These are the activations of a small neural network, seen along a few directions. Each row is one input.
Each table varies a few parts of the input and shows all the possible inputs, shuffled.
Descriptions start from the smaller parts, as in this example, which fits no table here: one of 5 places around a ring, together with either a single point or one of 11 places around a ring or (one of 2 separate values, together with one of 6 places along a line).
Shared parts are said once, and a part with two or three values counts as separate values.
(in the rows, 128 means zero)

Other details of the inputs shift rows strongly along three fixed directions, in all tables alike. That doesn't count.

A family of inputs:
row 1: [128 163 109 102 120 102  60 148 121 179 252]
row 2: [141 184 129  49 129 110 140  68  98 144 109]
row 3: [124 158 161  99 115  52  69 132 147 168 211]
row 4: [159 117 107 146 161  83 102 132 153  65 144]
row 5: [ 97 147 153 213 133 133 127 181 152 215 163]
row 6: [120 145 143  35 119 161 138  66 110 140 133]
row 7: [114 129 185 106 119  78  74 146 111 172 225]
row 8: [ 92 151 151 184 110 169 168 172 130 194  93]
row 9: [136 172 137  93 102 136 175 105 115 148  82]
row 10: [135  66 118 127 134 121  83 133 149  61 142]
row 11: [114 142 138  36 111 152 132  65 105 142 123]
row 12: [130 145 133  42 132 157 134  57 105 150 129]
row 13: [153 108 119 133 140  81  96 145 148  54 132]
row 14: [128 127 148  33 108 149 142  73  99 146 127]
row 15: [142  92 126 155 152 102  92 139 109  63 146]
row 16: [134 113 102 139 138 187 200 117  87  29  21]
row 17: [146  84 125 147 159  99 100 142 108  63 147]
row 18: [121 100 126 147 150 104  94 146 120  53 149]
row 19: [118 139 174 113 134  80  54 138 110 181 215]
row 20: [148  57 112 136 144 112  94 126 142  78 146]
row 21: [121 153 142 203 113 102 123 181 176 224 138]
row 22: [118 130 137  87  97 175 163  92 117 155  93]
row 23: [139 118  67 130 135 130  96 161 128  47 179]
row 24: [ 97 129 119 180 110 174 161 137 160 213  94]
row 25: [127  64  93 237 126 163 148 169 176 114  79]
row 26: [111 166 133 106 135 157 161  99  84 154  91]
row 27: [112 174 133 179 111 147 185 161 169 193  95]
row 28: [145 172 127 100 115 132 170  95 110 157  79]
row 29: [168  98 111 140 150  72 106 136 139  66 136]
row 30: [120 155 138 176  99 136 189 167 157 199  89]
row 31: [136 129 108  88 161 173 176  91  80  14  60]
row 32: [123  67  91 233 134 167 142 174 180 116  74]
Description of these inputs: one of 2 separate values, together with either a single point or (one of 3 separate values, together with one of 5 places along a line).
Changing only the choice among 2 separate values turns row 25 into row 22. The same change can be made to row 32. Which row results? -> row 10
Change only the choice among 3 separate values in row 31. List by row number the other rows that result. -> row 6, row 27
Change only the choice among 3 separate values in row 2. List by row number the other rows that result. -> row 24, row 26

A family of inputs:
row 33: [137  86 139  89 148 128  94 114 129  64 155]
row 34: [143  77 105  89 144 126  73  88 132  95 166]
row 35: [144 124 100 181 106 119 161 173 173 121  99]
row 36: [115 116 156  91 110 163 140  99  94 157  97]
row 37: [124 129 105 197 124 126 153 160 179 103  71]
row 38: [108 126 154  92 116 158 157  88 106 156 120]
row 39: [140 167 153  85 128 126 158 104 129 155 100]
row 40: [134 125 136 108 158  90  97 115  89  75 178]
row 41: [ 94 107 151 149 111 104  60 156 170 156 207]
row 42: [122 111 116 211 142 146 147 178 113 111  84]
row 43: [137 107 169 164 121  55  70 160 151 165 171]
row 44: [150 131  99  98 133 107 105 139 101  56 170]
row 45: [ 99 187 170 153 121 136 132 169 130 242 176]
row 46: [132 157 152  98 122 113 166  89 116 156 100]
row 47: [120 137 124  74  91 166 156 112 117 153 127]
row 48: [168 109  74 123 152 135 150  90 139  70  58]
row 49: [106 189 126  97 124 150 144 114  96 140 118]
row 50: [130 119  76 203 151 157 140 156 141 130 107]
What is each input in this table made of? -> one of 3 separate values, together with either a single point or one of 5 places along a line
Changing only the choice among 3 separate values turns row 36 into row 42. The same change can be made to row 47. Which row results? -> row 44
Change only the choice among 3 separate values in row 50. List by row number the other rows that result. -> row 34, row 48
Change only the choice among 3 separate values in row 37. List by row number the other rows that result. -> row 41, row 49
